A small network was shown many inputs. Here are its activations along a few directions, one row for each input.
Each table varies a few parts of the input and shows all the possible inputs, shuffled.
A made-up example of a description, with smaller parts first: one of 3 separate values, together with either a single point or one of 11 places along a line or (one of 5 places around a ring, together with one of 6 places along a line).
Shared parts are said once, and a part with two or three values counts as separate values.

Other details of the inputs vary at random and push rows far along two fixed directions, the same in every table; ignore that.

Rows:
x1: [ -1  -6  -1  -4   2  -2  -3  12 -10  -2  -4  -4  -2   2  -8]
x2: [  0 -10   2   1  -2   0  -8  14 -12   3  -6   2  -5   1  -1]
x3: [ 3  0  1  0 -5  1  0  4  7  1 -1  4 -2 -3  3]
x4: [ 0 -3  3 -3 -1  2 -1  1  4  4  0  3 -5 -1  4]
x5: [  6  -6   3   4  -4   4  -9  -2 -10   0   1   1  -5   2   3]
x6: [ -2  28  -5   9  -5  -4  31 -17  41  16   6  11  17  -9   6]
x7: [-1 -9  2  0  1  1 -5 10 -8  8 -4  0 -8  3  0]
x8: [ -4  25  -3   6  -3  -5  26 -12  35  15   2   7  13  -8   7]
x9: [-4 17 -3  8  3 -4 27  1 28 22 -4  7  8 -5  3]
x10: [ 2 -4 -3  2  3  1 -3 -2 -5 -7 -1 -2  1 -1 -3]
x11: [ 2 -3  2 -1 -3  1 -5 -1 -2  3 -1  1 -3  0  4]
x12: [ 1 -4  1  3 -1  3 -7  2 -2 -2 -3  3 -7 -1  2]
x13: [ 4  3 -4  0 -5 -1  3 -4  5 -4  4 -1  7 -1 -3]
x14: [  2 -17   7   3   3   3 -14  14 -24   4  -7  -2 -14   5  -2]
x15: [ 4 -7  4  1 -1  2 -8  0 -8  1  0  1 -7  1  3]
x16: [-70 101 -18 -80 -17   1 -71 -41  17 -56  46 -28 -21  45   6]
x17: [ -3  23  -4   7   0  -5  29 -18  28   7   3   4  19  -6   0]
x18: [  2  -2   1   6  -4   2 -11  -3  -9  -2   3  -1  -4   4   4]
x19: [ -1  -8  -2   5   0   2 -10   9 -11   1  -6   0 -10   4  -2]
x20: [  4  -5   3   2  -9   1 -12   2 -13  -4  -3   2   0  -1   2]
x21: [  5  -7   2   0   2   2  -4  -4 -11  -5   3  -3   0   2  -2]
x22: [  3  -9   3  -3   1  -1  -5   4 -14  -7  -5  -2   4  -3  -3]
x23: [  3 -11   6  -4   8   2  -3   2 -10  -4  -1  -3  -4  -1  -2]
x24: [  5 -11   3   1  -2   0  -7   3 -19  -8  -5  -2   5  -2  -4]
x25: [ 0 -5  2 -6  5  0  5  0  3 -1  0 -2  1 -2 -1]
x26: [  0 -15   1   4  11  -1  -3  11 -19   0  -3  -6  -5   4  -6]
x27: [ 2 -3  1  5 -1  0 -6 -1 -3  1  2  0 -4  2  4]
x28: [ 4 -3  0  2 -6  2 -5 -3 -3  2  1  1 -1  1  3]
x29: [ 4 -2 -1 -2 -1 -1  0  1 -2 -5 -2 -2  5 -2 -4]
x30: [ 2 -2  1 -1 -6  0 -5  2 -2 -1 -1  4  0 -3  3]
x31: [  4  -9   2   5   3   1  -9  -2 -19  -8   0  -6   1   3  -3]
x32: [  5 -12   5  -2   5   2  -7   1 -17  -5  -3  -5  -2   1  -3]
x33: [ -4  26  -3   5  -1  -4  33 -10  44  19   2   9  12 -10   7]
x34: [ 0 -3 -1  0 -4  0 -7 12 -6  3 -4  1 -6  3 -2]
x35: [ 3 -7  1 -3  3  0  1 -1 -4 -1 -1 -3  3 -1 -2]
x36: [-2 -7  1  4  3  0 -7  9 -8  5  0 -1 -9  6  1]
x37: [ 5  1 -1  2 -8  0  0  2  5  2  0  4  1 -2  3]
x38: [ -2  21  -4   5   3  -6  32 -13  31  10   1   4  18  -8   1]
x39: [ 2  3 -5  6 -8  3 -6 -6  2 -3  3  3 -3  1  3]
x40: [ 2 -5  2 -5  1  0 -3  5 -6 -7 -5 -3  1 -2 -4]
x41: [ 2 -6  5 -2  1  3 -4  1  0  2  1  3 -8  0  4]
x42: [ 1  4 -7  3 -1  2 -1 -9  2 -8  5 -1  3  1 -2]
x43: [ 3 -8 -1  2  6  2  2  1 -3 -5 -3  0 -1 -3 -4]
x44: [  4   5  -3   3 -11   1  -2  -3   7   0   4   3   2  -1   3]
x45: [ 2 -5  4 -1 -3  1 -3  6  0 -1 -3  5 -2 -4  3]
x46: [  2  -4   0   6  -4   2 -11   0  -9  -3  -4   1  -5   0   2]
x47: [ -1 -14   1  -3   8   0  -1  10 -14   3  -5  -5  -3   2  -6]
x48: [  2  -9   2   2   6   0  -7   0 -15  -6  -1  -6   0   2  -2]
x49: [-6 16 -5  4  8 -6 29 -2 23 14 -3  1 11 -4 -2]
x50: [ 0 -2  2  2  2  1 -3  0  3  1  3  2 -6  2  5]
x51: [  0 -18   3  -1   5  -1  -7  16 -25  -3 -10  -3  -2  -1  -8]
x52: [ 7 -1 -8  8 10 -1 37 -5 40 13 15  7  9 -8  1]
x53: [  1 -19   5  -1  10   2  -8  12 -26  -1  -5  -6  -9   4  -7]
x54: [  2 -14   7  -4   3   0  -8   9 -19  -9  -9  -2   0  -4  -4]
x55: [ -6  28  -7   0   4  -6  40 -15  48  13   6   5  17  -9   3]
x56: [ 4 -5 -1 -1  0  1  1 -5 -4 -2  2 -3  4  0 -2]
Description of these inputs: one of 2 separate values, together with one of 4 places along a line, together with either a single point or one of 6 places around a ring.
Changing only the place on the line of 4 turns x2 into x20. The same change can be made to x36. Which row results?
Answer: x18
Changing only the place on the line of 4 turns x55 into x49. The same change can be made to x43. Which row results?
Answer: x16
Which other rows agree with x56 in the place on the line of 4 and the choice among 2 separate values? List them by row number.
Answer: x13, x17, x21, x24, x31, x42
Start at x16 and move only the place on the ring of 6, one step at a time. The first step leads to x1. Which rows follow, in order?
Answer: x51, x47, x53, x26

Rows:
x57: [-65  73  15 -66  -9  -4 -95 -19 -62 -56 -10 -39 -18  38   2]
x58: [  4  18  -5  10   6  -6  46 -16  40  14  -1   7  25 -15   0]
x59: [  3  19  -7   7   2  -8  50  -9  47  17   0   9  27 -16  -2]
x60: [ -1  43  -4  18 -22  -4  27 -26  52  20   2  20  18 -12  20]
x61: [ 13 -40   3   5   9   5  -2  22 -16   7   0   2 -14   0  -4]
x62: [  1  25  -9  12   7  -8  54 -18  51  18   8   7  28 -13   0]
x63: [ 20 -43  -2   4   4   5   1  19 -11   2   6   4  -8  -4  -6]
x64: [ 11 -30  -5   8   8   5   3  13  -5   7   7   2 -11   2  -4]
x65: [ -4  26  -7  12   8  -8  49 -12  42  22  -3   6  22 -11  -1]
x66: [ 20 -40  -3  10   5   6   2  11  -7   1   6   3  -8  -4  -4]
x67: [  4 -23  19  17   9  -6  -9  21 -56  -1 -46  -7   5  -8  -9]
x68: [-46  93 -18 -61 -45   8 -73 -47  43 -38  61  -6 -29  40  27]
x69: [ 17 -40   0  10   6   5   0  22 -12   5   1   5 -12  -3  -4]
x70: [  22  -80   20   16   12    8  -53   38 -107  -17  -31  -14  -24    6
  -13]
Changing only one part turns x60 into x68. The same change can be made to x59. Which row results?
Answer: x63
Describe the family of inputs behind these rows.
Answer: one of 2 separate values, together with either a single point or one of 6 places around a ring
Change only the choice among 2 separate values in x66. List by row number the other rows that result.
Answer: x58
